A small network was shown many inputs. Here are its activations along a few directions, one row for each input.
In each table, some parts of the input vary, and every possible input appears once, in random order.
A made-up example of a description, with smaller parts first: one of 5 places around a ring, together with either a single point or one of 11 places along a line or (one of 3 separate values, together with one of 4 places along a line).
Shared parts are said once, and a part with two or three values counts as separate values.

Other details of the inputs vary at random and push rows far along two fixed directions, the same in every table; ignore that.

Table:
R1: [ -3   3 -29   0  -7   8  11   4  25  16  -2   6]
R2: [ -2  -2 -17 -14  -6  -3  20  -5  -6  16   4  -5]
R3: [  8  23 -11  -9 -23  -1  23   0  -8  16   6   3]
R4: [ 10  11   5  -1 -11   2   4  -5   3   2   4   1]
R5: [  2  12 -15 -10 -21  13  24 -17   2  16  15   3]
R6: [-7 -4 -1  4 -1 11  2 -8  8 -6  4  6]
R7: [ -6  21 -19  -4 -24   3  16   8 -11  10   6   5]
R8: [-13  15 -23  -8 -24  18  18  -9  -5  16  20   5]
R9: [  2 -18 -24   6  14  12 -18  -9  56   7 -14  -3]
R10: [ 14 -27  19  10  41 -13 -33   3  21 -16 -21  -8]
R11: [  1 -22  -8   5  24  13 -21 -16  43  -2  -8  -6]
R12: [ -1  -4  44   4   8 -20  -2   8 -46 -24   1  -1]
R13: [ -3 -23 -39   3  18   9  -7   5  42  18 -11  -2]
R14: [ -5   1 -30  -6 -10   6  22   6   6  17   0   4]
R15: [-13   5 -17 -11 -15   0  21   3 -24  16  13  -2]
R16: [  4 -19 -23   6  25   9 -19   3  54  21  -6   2]
R17: [  5   7  42   4   6 -17 -11  14 -44 -19   1   1]
R18: [  7 -15  27  15  27  -1 -37   2  21 -14  -5   2]
R19: [  6  25  23  -5 -21  -7   6  -2 -29 -12   7   2]
R20: [-12   6 -18  -2 -16  16  11  -9   1   5  11   4]
R21: [ -1  26  45   8 -19 -11  -8   9 -53 -34   5   3]
R22: [ -7   5 -16 -16 -16  -3  26  -2 -20  13   5  -7]
R23: [-11  -6 -19  -7  -8   1  23   1  -6  12   4   1]
R24: [ -3  21  43   1 -14  -3   0  -3 -51 -20  18   6]
R25: [ -6 -34   2  10  33  -5 -22   2  16  -9 -13  -7]
R26: [ 10 -27  28  16  39 -16 -39   5  11 -29 -28  -9]
R27: [  1  -4 -21 -12  -8  -1  25  -6  -1  22   5  -4]
R28: [  7  17  44   5  -6 -12 -15   2 -32 -31  -3  -4]
R29: [ -2   4   9   1   1  -7  -4  12 -23  -5   1  -1]
R30: [ 13 -19   7  10  34  -6 -32   0  39  -7 -18  -4]
R31: [ -7  23 -17  -7 -35  11  27   0  -7  10  12  10]
R32: [ -1   8  31   4  -6  -4  -7 -10 -28 -29  -1  -2]
R33: [  0  23 -27 -13 -25   4  23   1   0  19   4  -1]
R34: [ -4  10 -20  -1  -9   5   3   7   7  15   5   3]
R35: [  6  22  47   6  -9 -18  -2  14 -48 -25   2   6]
R36: [  2 -26  39  12  32 -21 -29   1 -14 -33 -20 -11]
R37: [ -4 -20 -28   2  13  23  -1 -14  52  18   4   6]
R38: [ -1  14 -28  -7 -20   3  16   0   9  15  -3   1]
R39: [ -4  24  19   1 -21  -1   0   6 -33 -11  12   4]
R40: [ -3  21 -17  -9 -30  12  26   0  -1  17  16  10]
R41: [  3 -25 -24   3  25   6  -6   5  43  17  -9   2]
R42: [  7 -26   9   9  32   6 -30 -16  39 -11  -9  -4]
R43: [  3 -34  41  15  46 -16 -38   5  -2 -22 -11  -7]
R44: [  1  -2 -31 -10  -1   4  11   1  17  19  -5  -6]
R45: [ 10  11   0  -8 -11  -7  18   3 -19   7   1  -1]
Each input here is: one of 5 places along a line, together with either one of 4 places along a line or one of 5 places around a ring.
Changing only the place on the line of 5 turns R38 into R32. The same change can be made to R7. Which row results?
> R20
Change only the place on the line of 4 in R10. List by row number the other rows that result.
> R26, R44, R45
Change only the place on the ring of 5 in R17. List by row number the other rows that result.
> R13, R14, R29, R41

Table:
R46: [ -7 -28  39   9  34 -18 -22  -3 -13 -23  -3  -8]
R47: [ 13 -10 -37   5  13   6   2   3  49  29 -10  -1]
R48: [  0   0 -32 -11  -7  13  11 -17  47  25   1  -3]
R49: [ -4 -22 -53 -16   8  10  21  -9  41  28  -8  -7]
R50: [-12 -27 -56  -1   9  20  18   1  46  45   9   1]
R51: [ -7  -2  17  20  13  10 -36   2   8 -28  -1   2]
R52: [  5  30  -4  -5 -34   6  24   3 -10  13  10   6]
R53: [  5  -4 -52  -2   1   8   7   6  52  37  -9   7]
R54: [  9  13  13 -13  -8 -12  19  13 -37   3  10   1]
R55: [  2  36  21  -3 -35  -6  11  12 -31  -7   8  12]
R56: [ -9 -40  15  11  28  -5 -20  -8   0 -22 -14 -10]
R57: [  2 -10 -41  -7   7   9  18   8  29  34  -3   0]
R58: [-24   8 -21  -4 -23   4  17  11 -28   9  11   0]
R59: [ 18  -8  48  10  21 -10 -38  -6   5 -23 -12  -7]
R60: [ -8   9  15 -12 -17  -8  19  -2 -55   6  20  -1]
R61: [  0 -22  28  18  24  10 -32 -20  12 -37 -11  -3]
R62: [ -9  27   2 -11 -27  12  24 -19 -19   3  24   7]
R63: [  6  11   8 -17  -7  -9  15   4 -36   8   6  -6]
R64: [ -4  -2  33  22  19   4 -38   3   4 -30  -3   8]
R65: [  4  -2  19  15  12  -4 -33   9  21 -19 -13   1]
R66: [  4 -29  35  10  33 -13 -22   7 -10 -13   3  -1]
R67: [  0   9  11  11  -5  -1 -23   9   4 -19  -9  -3]
R68: [  4  24 -10 -16 -23  -9  30  -7 -17  13   4  -3]
R69: [  5 -12 -35  -4   1   4   8 -13  28  10 -16  -8]
R70: [-16  15   1  -6 -28  -5  28  13 -48   9  19  13]
R71: [ 22 -11  39   9  31 -20 -34  -1  -4 -18 -17 -10]
R72: [  4   2   4  -2  -9   1   2 -14   9  -9  -4  -4]
R73: [-21  13  -4  -4 -24  -4  20  13 -43   6  15   6]
R74: [  5  19  -9 -13 -25  -9  28  -8 -24   2   0  -4]
R75: [ 14  -7 -49  -9   4   8  14  -4  53  42   0   1]
R76: [ -8  18   0  -5 -15  -9   8  20 -40  -9  -3  -3]
R77: [ -4 -21 -37 -10   6   8  13  -7  22  11 -14  -8]
R78: [  2  -3  25  -6  16 -18  -1   3 -21 -13  -7  -9]
R79: [ -9  28  -7  -3 -30  16  17   0 -11   9  22  20]
R80: [  8  -9  17  21  26 -16 -41  14   7 -27 -25  -9]
R81: [ -3  20  -8 -12 -20  -6  26  19 -31  11   4  10]
R82: [  0  22  22  -5 -18   9   5 -14 -31  -5  21   6]
R83: [-15   3  17  -7 -18 -11  23  -6 -55 -11  13  -3]
R84: [  8 -15  15  11  25  13 -25  -9  32  -4   8   8]
R85: [  1 -16 -33  -2  -2  18   1 -19  51   8 -12  -6]
R86: [  8  -5  11  15  21 -15 -29  14  11 -14 -19  -2]
R87: [ -6 -14 -40  -3  15   6  -1  14  36  22 -12   1]
R88: [  6 -14  34  25  30   9 -36  -3  18 -23  -1   7]
R89: [ 11  33  16 -12 -34  -3  21   3 -27   3  17   6]
R90: [ -1 -11  25  10  14   7 -19 -18   6 -28   0   0]
Changing only one part turns R82 into R60. The same change can be made to R51. Which row results?
> R58
Changing only one part turns R66 into R54. The same change can be made to R46. Which row results?
> R78
What do these inputs look like to the network?
> one of 5 places along a line, together with one of 9 places along a line
Change only the place on the line of 9 in R71. List by row number the other rows that result.
> R47, R53, R68, R69, R74, R75, R80, R86

Table:
R91: [-17 -16   6  20  16   7 -16  15   8  -7   0  13]
R92: [-29  20 -35  -4 -33  13  20   9 -21  16  19   9]
R93: [  1 -41  -7  -1  49   1 -28  -2  32   5 -15 -12]
R94: [  2  10  33   0   4   6 -15  -8 -24 -20   7  -2]
R95: [-18   6  -8   5 -10   8   5  18 -14  10  23  12]
R96: [  9  50  28  -7 -38 -11  12  10 -36  -7  16  11]
R97: [  9  26  18   0 -18   2  -8  -1 -23  -7   6   2]
R98: [  5 -18 -38   2  18  -3  -6   2  31  16 -17 -10]
R99: [ 11  26  32   8 -18  -2   3   2 -32 -18   3  13]
R100: [-10  -6 -34 -21 -17   1  37  -9  -1  36  20   0]
R101: [-18 -21  -9  17  12  10 -18  15  18  -9  -3   7]
R102: [  1   2  16 -10   6 -14  13   7 -39  -4  10   0]
R103: [  4  -7  40  12  17   4 -21  -8  -7 -40  -7  -1]
R104: [ 15 -14   9   7  30 -19 -19  18  23   3 -15  -8]
R105: [  9  29  15   2 -32   3  10   1 -30 -17   4   7]
R106: [-27  10 -49  -9 -28  24  18  10   2  38  22   9]
R107: [ -1 -28 -18  -6  22   2   2   0  15  -1 -13  -5]
R108: [ 10  -8   0   1  22 -14 -20  14  18   9 -20 -13]
R109: [ -5   4  43  10  -2  -5 -14 -20 -26 -35   5  -8]
R110: [ -9 -33 -32  -7  13   4  17 -12  34  26  -2   1]
R111: [  9 -15 -21   3  14  -3   7   7  18  17 -14   2]
R112: [-14   2 -15 -17 -21  -9  28 -12 -32   8   9  -8]
R113: [  2 -21  41  19  23   2 -24 -18  13 -27  -3   2]
R114: [ -5   2  16  -2 -11  10  -4 -20  -7  -3  14  -5]
R115: [  8 -17 -33  -4  16   3  -5   5  27  28 -11 -10]
R116: [-13  11 -41 -24 -19   3  38  -5 -21  21   8  -5]
R117: [  2  26 -27  -5 -28  12  12  -9   4  10   6   3]
R118: [ 10  -1 -12   2  10   7 -30   0  56  12 -10   1]
R119: [  0 -18  11   7  14  11 -13 -20  29   0  11  -1]
R120: [ 14  34  30   2 -24  -4   5   4 -42 -12  17   9]
R121: [ -1 -15  37  13   8   3 -18 -17   2 -32  -2  -6]
R122: [  7   5 -15   6   7   3 -25  -4  50   0 -14   0]
R123: [ -2 -11 -13   3  15  23   2 -15  38   6   0   8]
R124: [  3  17  27  -2  -5   5   5  -6 -26 -13  19   6]
R125: [ 11   2  33   7   9 -26 -11  21 -19 -25 -24  -9]
R126: [  2  40 -24 -13 -44   9  31   1   9  23  10  17]
R127: [ -4  -7 -17   2  12  19  -9 -19  30  -2   0  -4]
R128: [ -7 -41 -24  -3  16   0   3 -11  33   9 -10  -8]
R129: [ 20  -1  61  15  23 -34 -22  20 -51 -34  -8  -5]
R130: [ 11   2  -7   6  -1   5 -16   2  46  -5 -14   5]
R131: [ 11  -4  16   7  18 -20  -7  17   5  -4 -21  -1]
R132: [-15   8 -39 -30 -37   5  45 -11 -22  41  21  -4]
R133: [  6  26  31   0  -9 -33   0  18 -49 -22 -13 -11]
R134: [  2  14 -34 -14 -31  -1  40  10 -21  18   0  -2]
R135: [  0 -26  10   2  34  -8  -4   3   3  -8 -12   1]
Changing only one part turns R122 into R118. The same change can be made to R127. Which row results?
> R94
Changing only one part turns R104 into R125. The same change can be made to R100. Which row results?
> R128
What do these inputs look like to the network?
> one of 5 places around a ring, together with either a single point or (one of 2 separate values, together with one of 4 places along a line)
Change only the choice among 2 separate values in R97. List by row number the other rows that result.
> R115
List by row number the other rows that have the place on the ring of 5 in common with R111.
> R91, R99, R110, R113, R123, R126, R131, R135
Change only the choice among 2 separate values in R105. List by row number the other rows that result.
> R134
